These are the activations of a small neural network, seen along a few directions. Each row is one input.
Each table varies a few parts of the input and shows all the possible inputs, shuffled.
A made-up example of a description, with smaller parts first: one of 5 places around a ring, together with either a single point or one of 9 places around a ring or (one of 3 separate values, together with one of 6 places along a line).
Shared parts are said once, and a part with two or three values counts as separate values.

Other details of the inputs vary at random and push rows far along two fixed directions, the same in every table; ignore that.

A family of inputs:
r1: [-18,-30,1,4,3,-4,-24,9,21,4,-8,4]
r2: [-21,0,4,7,8,0,-25,1,18,26,-8,4]
r3: [-19,-3,2,11,8,3,-19,5,22,24,-15,-2]
r4: [29,9,-2,-21,-9,-10,7,8,-20,-37,8,-12]
r5: [13,28,-4,-12,-5,-2,0,7,-16,-7,-2,-14]
r6: [-12,-27,13,7,11,3,-27,8,21,0,-7,2]
r7: [18,22,-1,-14,-7,-5,0,8,-14,-7,-3,-11]
r8: [29,10,-12,-22,-17,-13,10,3,-23,-28,17,-11]
r9: [-15,-7,8,9,7,6,-21,6,22,21,-14,2]
r10: [-37,-42,9,52,19,31,57,-46,16,31,14,47]
r11: [-21,-6,6,8,6,3,-23,5,20,16,-12,5]
r12: [19,27,-4,-13,-6,-5,3,8,-13,-5,-5,-17]
r13: [-5,-16,0,33,5,22,83,-47,-18,9,28,38]
r14: [33,6,-5,-21,-11,-11,8,11,-25,-28,4,-14]
r15: [-10,-11,-3,36,7,25,85,-50,-22,9,30,35]
r16: [2,-39,3,36,8,24,101,-55,-22,-13,42,44]
r17: [-22,-1,8,7,11,3,-25,1,17,21,-10,4]
r18: [17,22,-7,-16,-11,-6,3,8,-10,-8,-2,-11]
r19: [32,6,-8,-22,-12,-13,10,10,-23,-27,5,-13]
r20: [-14,-25,8,7,7,1,-30,4,19,5,-4,3]
r21: [-16,-7,8,8,9,6,-22,5,21,17,-16,2]
r22: [24,9,-11,-21,-15,-12,8,4,-21,-30,14,-10]
r23: [16,22,-7,-15,-12,-8,3,7,-12,-6,1,-9]
r24: [-13,-25,3,6,4,-2,-29,4,21,10,-1,3]
r25: [-21,0,4,12,8,6,-23,4,17,24,-11,-1]
r26: [14,30,-8,-12,-8,-4,2,6,-16,-3,1,-14]
r27: [-16,-6,5,8,5,2,-22,6,21,24,-11,4]
r28: [-22,-4,0,9,5,2,-19,4,23,21,-13,-1]
r29: [-19,-4,6,11,10,5,-20,5,20,19,-17,-2]
r30: [9,28,-7,-12,-6,-3,0,6,-15,-10,-1,-13]
r31: [-15,-27,6,5,5,-2,-25,7,25,1,-3,3]
r32: [39,11,0,-22,-10,-9,10,9,-24,-33,10,-15]
r33: [11,25,-9,-13,-8,-6,4,8,-11,-10,-5,-14]
r34: [-28,0,2,6,6,0,-24,1,19,19,-8,5]
r35: [38,11,-4,-22,-11,-11,12,8,-22,-32,12,-14]
r36: [-18,-29,5,5,7,-2,-25,8,19,-1,-11,5]
r37: [-23,-4,3,10,9,4,-20,5,21,16,-16,0]
r38: [-15,-6,5,8,6,4,-21,5,23,22,-14,3]
r39: [36,12,-6,-21,-14,-10,7,4,-26,-27,14,-13]
r40: [-1,-40,-1,32,6,19,92,-49,-23,-10,34,41]
r41: [11,28,-10,-13,-10,-5,3,5,-15,-6,2,-13]
r42: [26,10,-7,-20,-12,-11,5,4,-23,-31,11,-10]
r43: [-16,-6,8,9,6,3,-23,6,19,23,-11,3]
r44: [15,21,-4,-14,-7,-4,0,8,-10,-12,-6,-11]
r45: [10,28,-4,-16,-6,-7,-1,3,-16,-9,1,-9]
r46: [12,29,-8,-18,-10,-9,2,2,-16,-6,5,-9]
r47: [-14,-29,8,6,9,0,-25,9,18,2,-11,3]
r48: [-21,0,8,7,9,2,-25,1,17,25,-9,4]
Each input here is: one of 6 places around a ring, together with either one of 3 separate values or one of 5 places around a ring.
Changing only the place on the ring of 6 turns r1 into r14. The same change can be made to r8. Which row results?
> r39
Start at r41 and move only the place on the ring of 5, one step at a time. The first step leads to r28. Which rows follow, in order?
> r18, r23, r46
Which other rows does r20 become when the choice among 3 separate values takes its other values? List them by row number.
> r6, r47
Which other rows does r12 become when the place on the ring of 5 takes its other values? List them by row number.
> r9, r25, r43, r48
